Here are a small network's activations along a few directions, averaged over the inputs that share one value of a field.
Values that are neighbours, or in one group, have similar rows; names and order tell nothing.
(in the rows, 500 means zero)
Random noise pushes rows far along 7 fixed directions. That doesn't count. These rows show it; they differ only by the noise:
[713 525 540 568 439 510 332 306 330 623 628 324 394 591 421 462 474 624
 369 513 499 513 411]
[616 518 403 464 605 596 516 555 584 323 316 733 364 520 508 387 699 352
 562 374 437 215 691]
[421 468 657 515 435 441 605 347 329 717 644 311 512 421 693 416 464 654
 396 607 557 557 451]
[668 669 434 442 475 521 283 574 461 465 478 392 646 504 356 687 458 429
 426 427 356 602 551]
[571 430 517 485 499 703 638 406 564 269 388 702 290 449 542 298 654 434
 635 414 587 391 546]
[333 775 430 433 509  25 391 627 411 628 199 285 789 618 758 570 335 448
 663 632 790 429 680]
[299 488 626 696 536 367 759 463 653 755 618 578 321 464 696 414 654 696
 279 524 397 582 250]
[711 377 495 500 424 738 209 250 374 585 633 354 418 554 331 505 474 593
 460 515 671 553 434]
[582 444 632 621 388 581 590 227 450 491 589 464 241 520 527 306 523 661
 502 516 653 618 273]


Values of L:
l11: [474 414 499 442 580 494 626 565 376 574 517 556 589 489 670 401 468 465
 558 498 518 246 720]
l3: [412 468 596 621 496 462 729 451 624 555 484 598 326 493 524 414 553 528
 463 536 484 625 375]
l9: [542 561 398 588 610 464 626 596 657 282 334 733 421 575 521 404 651 349
 646 378 550 363 554]
l12: [540 367 569 462 474 644 403 456 404 567 679 472 416 437 430 513 560 567
 343 555 337 369 519]
l2: [279 376 397 448 557 384 343 617 592 751 529 409 690 531 424 714 374 519
 497 642 598 644 567]
l8: [560 383 391 430 612 508 669 467 483 276 410 675 378 561 580 288 582 415
 657 470 484 151 651]
l4: [558 448 573 496 485 413 634 382 209 579 625 326 495 542 561 401 372 649
 485 526 431 371 525]
l10: [590 667 494 527 522 322 502 561 396 582 457 456 496 549 585 473 538 501
 365 468 310 353 600]
l1: [526 422 455 546 600 434 244 512 396 695 565 425 552 618 382 579 428 556
 485 509 567 329 476]
l5: [490 378 517 427 355 592 538 318 394 288 507 382 417 487 510 282 374 541
 672 549 739 588 482]
l6: [384 474 577 420 490 501 603 581 523 474 519 572 522 464 536 478 492 403
 494 607 429 404 618]
l7: [560 348 559 497 463 760 435 443 495 413 693 570 489 370 351 544 515 481
 459 508 446 538 377]
Each value of L is a pair of two hidden parts, and every pair occurs once (3 first parts, 4 second parts).
l2 and l8 share the first part; l2 and l3 share the second. Which value has the first part of l3 and the second part of l8?
Answer: l9
l4 and l5 share the first part; l4 and l1 share the second. Which value has the first part of l1 and the second part of l5?
Answer: l12

Values of J:
j6: [330 537 322 677 677 199 551 618 776 823 470 572 510 644 602 625 590 579
 313 511 445 547 369]
j5: [548 367 335 374 484 861 373 486 595 454 445 582 534 438 456 562 581 442
 579 394 645 480 668]
j3: [502 625 483 699 474 218 454 454 487 494 468 451 388 678 508 480 436 657
 539 514 572 462 205]
j9: [481 654 394 352 573 350 501 794 473 397 301 478 733 521 410 649 408 264
 517 461 269 440 819]
j8: [637 592 414 416 412 387 127 378 310 375 348 324 507 683 434 439 383 443
 648 627 824 292 616]
j12: [570 608 467 479 505 423 403 483 532 465 376 483 511 520 497 531 539 392
 512 562 575 510 548]
j4: [369 412 556 489 530 674 551 572 602 561 511 614 556 356 606 515 564 546
 506 396 595 517 519]
j11: [314 474 594 465 387 561 474 540 623 442 552 525 600 441 446 606 375 493
 633 621 706 786 397]
j7: [564 399 438 540 558 640 289 391 613 629 358 647 239 638 415 417 691 509
 521 473 692 268 525]
j10: [407 529 431 596 594 480 437 645 687 609 531 570 671 503 425 717 540 451
 508 435 515 653 331]
j1: [431 627 488 441 478 340 565 682 530 337 390 489 733 509 492 651 281 410
 676 546 442 627 506]
j2: [616 420 502 472 497 558 550 393 413 364 556 464 348 487 444 323 527 539
 485 434 378 499 524]
Each value of J is a pair of two hidden parts, and every pair occurs once (3 first parts, 4 second parts).
j2 and j9 share the first part; j2 and j3 share the second. Which value has the first part of j3 and the second part of j9?
Answer: j1
j7 and j12 share the first part; j7 and j5 share the second. Which value has the first part of j5 and the second part of j12?
Answer: j6
